A = ((9.785, 10.627, 15.630, 13.742, 24.853, 7.491, 2.357, 11.801, 13.279, 11.339), (10.685, 12.974, 12.956, 11.734, 8.654, 6.260, 10.763, 5.658, 10.833, 7.560), (10.292, 6.670, 8.142, 13.039, 12.832, 1.639, 17.899, 13.882, 4.864, 3.560), (7.749, 11.486, 15.520, 12.205, 18.668, 9.797, 3.912, 12.446, 14.299, 11.356), (15.846, 16.430, -2.298, 13.230, 18.638, -10.923, -11.080, 12.952, -11.229, 2.595), (0.883, 10.094, 15.341, 6.581, 9.107, 14.347, 7.919, 13.285, 11.976, 9.013), (10.975, 13.284, 10.681, 7.997, 3.555, 6.764, 18.271, 9.219, 7.018, 7.533), (-1.378, 3.165, 12.155, 19.751, 11.036, -2.063, 19.363, 11.605, 14.778, 7.889), (16.823, 17.362, -4.615, 14.084, 14.844, -17.124, -15.961, 9.193, -9.085, 5.947), (11.091, 11.775, 3.154, 8.095, 21.952, 4.861, -0.826, 19.850, -14.395, -6.627), (11.229, 11.536, 14.309, 12.235, 10.316, 5.122, 7.294, 4.777, 12.113, 7.467), (7.938, 5.283, 8.184, 16.096, 12.506, -0.315, 18.921, 12.597, 8.027, 4.537))
The entry just right of 14.084? 14.844
The entry just right of the smallest entry? -15.961
The maximum? 24.853
The entry just left of 13.039 -> 8.142
The entry just right of 21.952? 4.861
The entry just right of -0.826 is 19.850
The entry just left of 18.271? 6.764
The smallest entry -> -17.124
The entry just left of 14.347? 9.107
The entry just left of 6.670 is 10.292
The entry just right of 11.605 is 14.778
The entry just left of 17.899 -> 1.639
The entry just right of 7.997? 3.555
The entry just left of 10.833? 5.658
The entry just left of 19.751? 12.155
The entry just right of 6.764 -> 18.271
The entry just right of 7.294 -> 4.777
The entry just left of 13.279? 11.801
The entry just right of 12.113: 7.467

[[  6   4   1   3   4  -1   1   0   9  -1]
 [ 16 -11   6 -14 -13   5  43 -12  44  -9]
 [  0  -5  24  -5  13  -5   9   7 -19   8]
 [ 66  25  -1  -4   7 -19 -22  38  -5  -7]
 [ -6  20  -4 -31  22   4 -14  -8 -13  -9]
 [-12  16  -4 -17  13  11  -5 -11  -5  -5]
 [ 39   8  -2   5  14  -4 -24  16  -3  -4]]
Rows and columns are numbered from 1.
Give the entry in the bottom-right corner.
A: -4
The entry in row 2 and column 1 -> 16
Give the entry at row 3, column 1.
A: 0
Give the entry just left of 20.
A: -6
The entry in row 3 and column 3 -> 24
Give the entry in row 1 and column 3.
A: 1
The minimum is -31
The entry just left of the smallest entry -> -4
Give the entry just right of the largest entry.
A: 25
Give the top-left entry.
A: 6
Give the entry at row 2, column 3.
A: 6
Give the entry directly above -31.
A: -4
Give the entry just right of the smallest entry.
A: 22
The top-right entry: -1
The bottom entry of the column that holds the largest entry is 39
The entry directly below the smallest entry -> -17
The entry in row 2 and column 2 -> -11
The entry at row 1, column 2: 4
The entry just left of -24: -4

Read these off the grid that follows.
1) Read off the top-left entry.
2) Read off the first entry in the row that holds the largest entry.
3) Read off the third entry, reading row by row.
4) Read off the last entry, reading row by row.
5) Read off the bottom entry of the column that holds the largest entry.
6) Read off the largest entry.
7) Read off the entry just left of 19.
8) Read off the entry just left of -27.
[[-34 -31 -24  -6 -49 -18  56  22   3  45  -4   1 -14]
 [-34 -30 -25  -7 -48 -17  56  23   3  44   0   3 -14]
 [-59 -49 -14  20 -53 -38  60  -6 -44  32 -17  -8  -3]
 [-54 -43  -6  21 -50 -29  55 -10 -45  30 -16 -10  -2]
 [-41 -36 -26   2 -50 -27  59  17  -9  42  -5  -1 -11]
 [-60 -50 -13  20 -53 -37  60  -7 -44  33 -19  -8  -4]
 [-42 -37 -28   3 -50 -31  59  18 -10  41  -5  -2  -9]
 [-43 -40 -25   4 -51 -29  61  15 -10  43 -13  -5 -11]
 [-54 -41  -7  20 -49 -31  54  -9 -45  30 -12  -9  -2]
 [-60 -49 -13  20 -52 -37  60  -7 -44  33 -18  -7  -4]
 [-42 -34 -28   1 -49 -28  57  19  -8  41   0   0  -9]
 [-54 -43  -6  21 -50 -32  54 -10 -46  30 -16 -11  -2]
 [-36 -31 -22  -7 -49 -16  57  22   3  46  -5   2 -15]]
1) -34
2) -43
3) -24
4) -15
5) 57
6) 61
7) 57
8) -50

array([ 0.012, -0.046, -0.039,  0.062,  0.172, -0.100,  0.137,  0.111,
       -0.172,  0.083])
Find the largest entry.
A: 0.172
The entry just right of -0.039: 0.062
The entry just right of the largest entry is -0.100
Find the entry just left of 0.062.
A: -0.039
